A small network was shown many inputs. Here are its activations along a few directions, one row for each input.
In each table, some parts of the input vary, and every possible input appears once, in random order.
Descriptions start from the smaller parts, as in this example, which fits no table here: values(3) and (point or ring(11) or (line(6) and ring(8))).
Shared parts are said once, and a part with two or three values counts as separate values.
In the rows, zero is written as 128.

Other details of the inputs vary at random and push rows far along two fixed directions, the same in every table; ignore that.
These rows show it; all are for the same input, with only those details redrawn:
[106 100 147 173 147  95 146 133 135 143 191 142]
[146 100  92 168 132 113 124  61 112 165 145 144]
[ 81 128 181 149 121 100 170 181 136 134 186 125]
[111 158 139 113  70 133 164 128 106 154 111 109]
[107 153 144 118  77 129 165 135 110 152 121 111]

Table:
row 1: [105 150 155 135  87 117 157 147 125 160  74 128]
row 2: [139 147 109 159  87  89 128  84 129 140  91 140]
row 3: [117 133 177 118 100 138 124 148 118 123  63 121]
row 4: [124 154 164 123  76 110 119 136 126  93  81 117]
row 5: [130 156 139  90 125 147 122 169 148 123  70 124]
row 6: [141  99 104 183 138  98 115  73 128 170 102 161]
row 7: [ 85 111 218 146 140 104 132 201 146 101 133 133]
row 8: [156  78 124 170 156 121  81  71 120 136  91 155]
row 9: [112 155 140 115  74 139 166 130 105 158 107 108]
row 10: [163 122  95  93 148 175  90 104 122 109 101 125]
row 11: [ 81 107 221 150 145  97 131 206 151  96 146 137]
row 12: [154 138 103 125  90 128 119  64  92 101 144 106]
row 13: [128 160 137  89 119 140 119 166 148 119  74 126]
row 14: [171  96  84 119 178 161  75  86 130 109 128 141]
row 15: [154  83  99 147 148 148 111  57  91 128 157 125]
row 16: [119 139 170 112  88 136 122 140 115 122  58 120]
row 17: [154 124  60 139 151 122 121  89 138 162 143 142]
row 18: [108 155 150 130  79 120 156 140 121 162  66 126]
row 19: [166 107  87 139 174 126  79  93 152 133  97 158]
row 20: [125 132 167  89  91 168 120 132  92  94  93 105]
row 21: [122 127 173  93  99 166 122 139  96  93 101 107]
row 22: [123  95 106 173 204  93 132 148 168 143 215 155]
row 23: [153  87  97 145 143 141 108  54  92 124 161 127]
row 24: [128 134 118 133 162 103 122 147 150  81 221 121]
row 25: [141 100 103 183 137  97 114  72 128 169 102 162]
row 26: [154  98 130 120 125 166  94  79  90 108  99 125]
row 27: [153 133  76  94 137 168 120  99 112 128 131 108]
row 28: [ 82 125 182 150 124 105 172 182 136 137 184 124]
row 29: [124 194 112 112  90  99 149 153 157 128  96 126]
row 30: [114  71 138 202 182  81 132 118 144 142 221 159]
row 31: [118 170 110  95 105 141 162 161 135 153 118 110]
row 32: [ 83 105 223 151 149 101 133 207 150  99 143 136]
row 33: [120 177 112 102 101 123 152 160 147 157  73 129]
row 34: [146 148  71 114 122 136 136 106 130 162 119 126]
row 35: [137 127 104 141  99 129 139  79 105 164 118 127]
row 36: [117 171 109  94 103 139 161 160 135 151 119 111]
row 37: [163  72 116 147 156 147  76  58  98 105 129 142]
row 38: [135 155 157  96  71 139 116 124  99  69 105 102]
row 39: [104  97 159 190 159  84 140 147 150 153 146 157]
row 40: [143 148  81 129 130 118 129 116 146 166  82 146]
row 41: [123 160 115  73 114 167 143 154 118 114 135  94]
row 42: [144 150 100 145  78 105 136  71 113 136 130 121]
row 43: [131 152 135  68 121 172 116 161 128  94 105 109]
row 44: [145 145  83 131 134 124 131 119 146 169  79 145]
row 45: [154  84  98 147 147 147 110  57  91 127 158 125]
row 46: [ 82 111 195 129 139 125 158 186 122  89 211 108]
row 47: [153 173  69 119 102 112 132  95 137 135 132 121]
row 48: [153  85  97 146 145 144 109  55  91 125 159 126]
row 49: [114 139 151  96  91 160 151 130  89 113 134  93]
row 50: [176 128  79 145 155 103  75  80 156 106 109 155]
row 51: [115  69 139 203 184  84 133 120 143 144 219 158]
row 52: [152 134  75  94 136 167 119  99 112 127 131 109]
row 53: [129 157 139  90 124 145 121 168 148 122  71 124]
row 54: [147  95 124 156 204  97  79 132 166  61 215 153]
row 55: [152 137  74  93 133 163 117  97 113 125 134 110]
row 56: [121 175 113 103 103 126 153 161 147 158  72 128]
row 57: [ 91 132 159 105 163 133 152 209 149  92 210 108]
row 58: [118 171 119 108 111 125 155 169 150 158  79 129]
row 59: [162 124  94  92 146 172  89 103 123 108 103 126]
row 60: [107 156 149 130  78 119 155 140 121 161  67 127]
row 61: [130 154 135  67 119 169 115 160 128  93 107 110]
row 62: [ 78 119 188 156 135 103 174 192 140 135 194 126]
row 63: [ 89  99 220 127 150 134 132 198 128  72 177 120]
row 64: [116 117 115 148 176 109 146 163 160 145 188 139]
row 65: [158 132  98 114 145 139  94 112 144 132  73 142]
row 66: [ 90 133 158 104 161 130 151 208 150  90 212 109]
row 67: [121 175 113 104 104 127 154 162 147 159  71 128]
row 68: [129 158 138  90 122 144 121 168 148 121  72 125]
row 69: [128  46 166 176 202 112  87 121 130  82 205 155]
row 70: [171  99  82 118 175 156  73  84 130 106 130 142]
- The inputs of row 27 and row 15 match in every part but one. If row 50 is changed in the same way as row 27 into row 15, which row does it become? => row 4
- The inputs of row 64 and row 62 match in every part but one. If row 24 is changed in the same way as row 64 into row 62, which row does it become? => row 12
- Describe the family of inputs behind these rows. => values(2) and ring(5) and (point or line(6))
- List by row number the other rows that have the values(2) part and the ring(5) part in common with row 65. => row 5, row 13, row 19, row 50, row 53, row 68
- List by row number the other rows that have the values(2) part and the ring(5) part in common with row 69. => row 20, row 21, row 26, row 37, row 38, row 63
- Which other rows does row 57 become when the ring(5) part takes its other values? List them by row number. => row 36, row 43, row 56, row 65
- Which other rows does row 16 become when the line(6) part takes its other values? List them by row number. => row 3, row 7, row 8, row 11, row 32
- Which other rows does row 39 become when the line(6) part takes its other values? List them by row number. => row 1, row 6, row 18, row 25, row 60
- Which other rows does row 61 become when the ring(5) part takes its other values? List them by row number. => row 13, row 17, row 33, row 66

Table:
row 71: [ 92 158 179 103 119 123 153 211 152 110 125 116]
row 72: [115  93 142 169 157 104 132 127 132 132 178 140]
row 73: [118 126 156 128 114 128 132 135 119 120 127 123]
row 74: [147  75 117 177 167 113  98  78 125 133 154 154]
row 75: [142 163  93  98  95 144 132 112 123 152  78 120]
row 76: [154 167 106  80  67 164 115  92  98 127  36 109]
row 77: [169  91  58 169 180 112  91  58 140 154 143 162]
row 78: [135 166 116  92  59 153 142 100  92 136  76  99]
row 79: [ 88 167 169 100 113 120 164 213 153 115 145 113]
row 80: [149 160 114  89  57 163 125  83  87 137  50 105]
row 81: [105 133 158 130 115 117 148 153 125 113 158 116]
row 82: [103 147 178 108  93 133 146 167 120 108 124 110]
row 83: [ 95 157 156 113 101 125 171 180 132 138 136 113]
row 84: [123 100 136 160 180 104 118 150 158 128 153 152]
row 85: [ 87 141 194 117 102 128 158 188 127 118 131 114]
row 86: [151  79 115 173 165 112  93  76 125 121 160 151]
row 87: [135 145 112 114  83 144 138  93  97 146  90 112]
row 88: [ 84 159 173 113 104 120 178 202 139 129 151 111]
row 89: [106 135 180  84 119 159 137 181 113  79 159  98]
row 90: [107 145 145 126 122 115 154 164 138 119 164 119]
row 91: [147 174  87  91  62 157 145  88  97 161  63 106]
row 92: [156  93 100 156 156 126  95  76 125 142 107 153]
row 93: [172  84  70 171 185 115  81  61 141 145 126 164]
row 94: [151 105  81 160 147 120 120  73 123 162 137 146]
row 95: [105 159 162 102 115 128 144 189 146 112 113 116]
row 96: [ 85 162 173 110 102 119 175 201 139 121 155 109]
row 97: [109 128 137 138 152 109 141 168 154 134 155 138]
row 98: [105 126 163 136 157 108 134 188 160 111 154 135]
row 99: [141  88 121 164 148 121 109  86 119 141 132 146]
row 100: [127 120 120 107 172 148 119 153 142  95 188 120]
row 101: [173  95  75 120 180 158  77  80 124 107 146 134]
row 102: [161 155  66 104  97 149 120  76 114 162  64 125]
row 103: [102 168 151  98 109 125 154 190 147 116 133 113]
row 104: [144  91 120 160 146 121 105  85 119 131 137 144]
row 105: [115 104 136 129 182 133 131 157 140  91 225 123]
row 106: [148  93  86 169 181 107 108  95 148 154 152 160]
row 107: [108 127 140 144 139 109 149 155 141 131 171 131]
row 108: [114  92 142 170 157 104 133 128 132 134 177 141]
row 109: [136 178 100  84  76 153 143 122 116 159  58 112]
row 110: [138 179 102  87  63 152 149 108 103 147  77 102]
row 111: [171  93  57 167 179 112  89  57 141 148 146 161]
row 112: [ 99 164 155 106  98 125 166 179 132 122 144 108]
row 113: [ 88 142 194 116 101 128 158 189 127 116 132 113]
row 114: [158  96  99 153 154 126  92  75 125 134 110 151]
row 115: [150 169  95  86  79 161 127 102 111 155  29 115]
row 116: [105  98 172 157 171 104 125 171 153 109 166 147]
row 117: [138 139 127 113  87 149 126  97 100 140  78 118]
row 118: [116  94 141 168 157 104 131 126 132 130 179 140]
row 119: [113 116 161 139 146 117 125 159 141 113 135 138]
row 120: [105 151 173 103 106 133 139 178 133 103 110 116]
row 121: [154  83 109 168 178 112  87  87 137 116 145 158]
row 122: [137 148 111 111  81 144 135  92  97 140  93 110]
row 123: [115 132 144 131 112 123 142 133 118 123 143 118]
row 124: [121  92 154 163 157 108 116 127 134 114 170 142]
row 125: [120 125 146 134 154 113 122 165 154 111 146 135]
row 126: [151  98  94 160 139 121 111  64 110 144 137 139]
row 127: [170  77  85 171 176 118  76  54 128 130 127 162]
row 128: [102 167 151  99 109 124 155 190 147 118 132 114]
row 129: [129 100 145 113 169 149 104 150 129  80 170 124]
row 130: [150 164 108  85  70 163 119  94  99 136  33 112]
row 131: [158  75  83 181 162 114 103  47 114 157 145 153]
row 132: [152 180  81  81  71 158 132  97 111 154  51 110]
row 133: [ 97 116 168 148 138 106 148 164 135 116 180 125]
row 134: [ 94 142 176 121 139 115 148 206 158 113 140 125]
row 135: [161 150  88  66  80 189 120  70  74 119  88  89]
row 136: [128 141 134 118 133 124 124 152 145 114 120 127]
row 137: [146  92  90 175 169 106 117  84 134 151 168 153]
row 138: [130 107 136 146 150 121 114 125 134 126 122 144]
row 139: [161 153  69 108  85 149 128  63 100 158  80 117]
row 140: [107 107 159 154 178 100 130 181 166 118 167 146]
row 141: [111 111 157 149 176 100 125 179 166 106 173 143]
row 142: [140 165 124  84  72 160 125 115 104 129  45 110]
- Describe the family of inputs behind these rows. => ring(6) and (point or line(11))
- The inputs of row 116 and row 88 match in every part but the ring(6) part. If row 129 is changed in the same way as row 116 into row 88, which row does it become? => row 105
- Which other rows does row 106 become when the ring(6) part takes its other values? List them by row number. => row 92, row 94, row 99, row 115, row 131
- List by row number the other rows that have the ring(6) part in common with row 80. => row 73, row 74, row 82, row 85, row 86, row 89, row 99, row 104, row 113, row 117, row 124
- Which other rows does row 140 become when the line(11) part takes its other values? List them by row number. => row 71, row 84, row 93, row 95, row 98, row 115, row 125, row 134, row 136, row 141

Table:
row 143: [ 91 141 181 107 121 132 154 194 132  97 166 107]
row 144: [153 145 101  93  95 164 115  89  99 127  81 111]
row 145: [117 151 152  90 103 151 136 158 119 107 113 106]
row 146: [115 130 139 142 123 112 143 140 134 140 136 132]
row 147: [152 147  89 120  90 139 124  78 109 161  63 127]
row 148: [111  79 161 166 197 103 117 161 153  95 219 145]
row 149: [154 147  88 119  92 139 122  77 110 160  59 128]
row 150: [118 151 152  89 105 152 133 159 121 105 109 108]
row 151: [135  67 113 205 198  81 110  99 151 142 197 169]
row 152: [150 147  90 120  89 139 127  78 108 161  68 125]
row 153: [ 83 148 179 128 111 108 170 195 141 127 154 119]
row 154: [ 95 140 184 104 128 133 144 200 139  92 154 112]
row 155: [105 141 163 104 116 138 146 171 125 104 148 108]
row 156: [138  63 122 179 207 106  97 109 143 108 209 155]
row 157: [158 159  72 107 108 142 118  95 130 163  54 133]
row 158: [ 84 148 180 128 111 108 169 196 142 127 152 119]
row 159: [105 141 164 104 117 139 145 172 125 103 147 109]
row 160: [117 151 152  90 102 151 137 157 118 107 115 105]
row 161: [145 148  94 121  85 137 135  81 105 161  82 122]
row 162: [153 147  89 119  91 139 123  77 110 161  61 127]
row 163: [170  82  65 185 166 107  94  38 126 162 133 163]
row 164: [178  96  63 142 188 132  73  72 143 123 129 155]
row 165: [109 140 167 102 124 140 134 178 133  97 134 114]
row 166: [138  63 112 208 205  80 104  98 155 141 192 173]
- Describe the family of inputs behind these rows. => values(2) and (point or line(11))
- The inputs of row 160 and row 152 match in every part but the values(2) part. If row 148 is changed in the same way as row 160 into row 152, which row does it become? => row 146
